Each row has a name. Each question is about the rows just above it.

nisaz: [-80.5 -50.1   3.1   9.0 -31.7 -19.1  14.7]
gute: [-80.5 -50.1   3.1  49.9  27.1 -23.9   8.4]
Zura: [61.6 35.9  8.8  4.7 44.5 27.6 -4.4]
Is [61.6 35.9] printed in one of the named rows, side by side and in this order? -> yes
Is [-31.7 -19.2] printed in one of the named rows, side by side and in this order? -> no
Does one of the named rows hold [-31.7   9.0   3.1 -50.1] side by side, in this order? -> no
Does one of the named rows hold [27.1 49.9] side by side, in this order? -> no
Is [35.9  8.8  4.7] printed in one of the named rows, side by side and in this order? -> yes

nabok: [  6.0  -3.1  17.2   9.7   3.2  -9.7 -25.0   8.6]
ditug: [-44.4  31.9  55.1 -51.7  33.2 -30.8   3.8  -9.5]
dasa: [ -8.3  24.7 -15.9   5.9  -9.5  -0.3  16.4   2.8]
Zifu: [-55.0  29.2  47.6 -63.9  33.4 -17.9  25.1 -16.3]
vofep: [ 12.3 -47.5 -16.2 -42.3  13.9  19.1  29.2 -35.2]
tipe: [ -7.9 -52.9  29.6 -39.2  24.6  19.6   1.4 -17.6]
Among the named rows, does one hold [-30.8   3.8] next to each other, in this order? -> yes
Does one of the named rows hold [-51.7  33.2 -30.8   3.8] side by side, in this order? -> yes
Does one of the named rows hold [-35.2  29.2  19.1  13.9 -42.3] side by side, in this order? -> no

Mogo: [ 42.3  48.6  -3.7 -33.8 -31.6  -9.6 -61.4  23.8]
Liruf: [ 28.1  45.6 -10.0 -43.4 -42.0  -9.6 -41.9  34.7]
vad: [-32.2  34.2 -37.0  31.5 -31.6  -0.2 -61.4  23.8]
toruf: [-32.2  34.2 -37.0  31.5  56.9  46.9 -35.1 -73.7]
Among the named rows, does one hold [ 28.1  45.6 -10.0] next to each other, in this order? -> yes
Among the named rows, does one hold [ 45.5 -10.0] next to each other, in this order? -> no

rik: [ -3.6  -1.1 -18.1  20.4  25.1]
rozi: [ -4.5  -2.5 -15.6 -11.5   1.2]
lifi: [ -3.6  -1.1 -15.6   4.3   1.2]
Is [-2.5 -4.5] printed in one of the named rows, side by side and in this order? -> no
Among the named rows, does one hold [-15.6  -1.1  -3.6] next to each other, in this order? -> no
Among the named rows, does one hold [-15.6   4.2   1.2] next to each other, in this order? -> no

dega: [ 61.9 -29.0   6.0  16.7 -23.4 -19.7  -7.7  63.9 -14.8  48.6  -1.1]
fogat: [-24.3  -2.2 -26.0 -48.6 -37.3   5.5  14.5 -17.9  15.0  14.7   2.2]
rokup: [ 46.0  -6.7 -10.7  23.2  18.8   0.7  31.5 -43.4  11.6 -13.2 -11.1]
sifan: [ 46.0  -6.7 -10.7  23.2 -37.3   0.7  31.5 -43.4  11.6 -13.2 -11.1]
Does one of the named rows hold [ -6.7 -10.6  23.2 -37.3] side by side, in this order? -> no
Is [ 14.5 -17.9  15.1] printed in one of the named rows, side by side and in this order? -> no
Among the named rows, does one hold [-37.3 -48.6 -26.0  -2.2] next to each other, in this order? -> no
Does one of the named rows hold [-48.6 -37.3] side by side, in this order? -> yes
Does one of the named rows hold [46.0 -6.7] side by side, in this order? -> yes
Among the named rows, does one hold [-43.4  31.5   0.7  18.8] next to each other, in this order? -> no
Is [48.6 -1.1] printed in one of the named rows, side by side and in this order? -> yes

Reli: [ 60.2  -0.5   4.0 -33.6 -12.0  -3.0  -4.2]
rurot: [-14.3  -1.0   1.6  -4.6 -17.8  -7.2   3.9]
konim: [-14.3  -1.0   1.6  -4.6 -17.8  -7.2  -2.2]
pefo: [-12.5  -0.2   3.4  12.9  13.4  -0.1  -8.0]
Does one of the named rows hold [  3.9  -7.2 -17.8  -4.6] side by side, in this order? -> no
Is [-0.9  1.6] printed in one of the named rows, side by side and in this order? -> no

kunem: [  2.6 -19.7 -54.3  23.8]
pozar: [ 42.8  47.2  15.1 -81.0]
zulo: [ -7.9 -13.1  -0.1  35.2]
doz: [-12.2  -6.6   7.1  -7.8]
Is [ 47.3  15.1 -81.0] printed in one of the named rows, side by side and in this order? -> no
Does one of the named rows hold [  2.6 -19.7 -54.4] side by side, in this order? -> no
Is [ 42.8  47.3  15.1 -81.0] printed in one of the named rows, side by side and in this order? -> no
Does one of the named rows hold [ 47.2  15.1 -81.0] side by side, in this order? -> yes
Is [-0.1 35.2] printed in one of the named rows, side by side and in this order? -> yes
Is [ -6.6 -12.2] printed in one of the named rows, side by side and in this order? -> no
Does one of the named rows hold [ 15.1 -81.0] side by side, in this order? -> yes

zela: [ 10.6  12.3  24.9 -46.2   9.3]
Gos: [-12.2  11.7 -30.8  10.1  -5.1]
rezi: [-13.9  49.6 -21.5  34.1  57.8]
luvud: [  1.0  29.9  35.6 -41.7  33.3]
ripop: [  5.3  -5.9 -33.7  34.3  -8.0]
fizif: [20.5 -2.5 16.1  0.4 -1.6]
tuv: [  0.8 -26.8  15.7  -2.8  -5.0]
sodu: [-7.4 13.0 -6.5 22.9 27.3]
Gofet: [-12.2  11.7 -30.8  10.1  -0.4]
lazok: [ -0.3   1.1 -26.8  26.5  15.3]
Among the named rows, does one hold [ 0.4 -1.6] next to each other, in this order? -> yes
Is [22.9 -6.5] printed in one of the named rows, side by side and in this order? -> no
Among the named rows, does one hold [-13.9  49.6 -21.5  34.1  57.8] next to each other, in this order? -> yes
Among the named rows, does one hold [-21.5  34.1  57.8] next to each other, in this order? -> yes
Does one of the named rows hold [ -5.9 -33.7] side by side, in this order? -> yes
Does one of the named rows hold [-6.5 22.9] side by side, in this order? -> yes

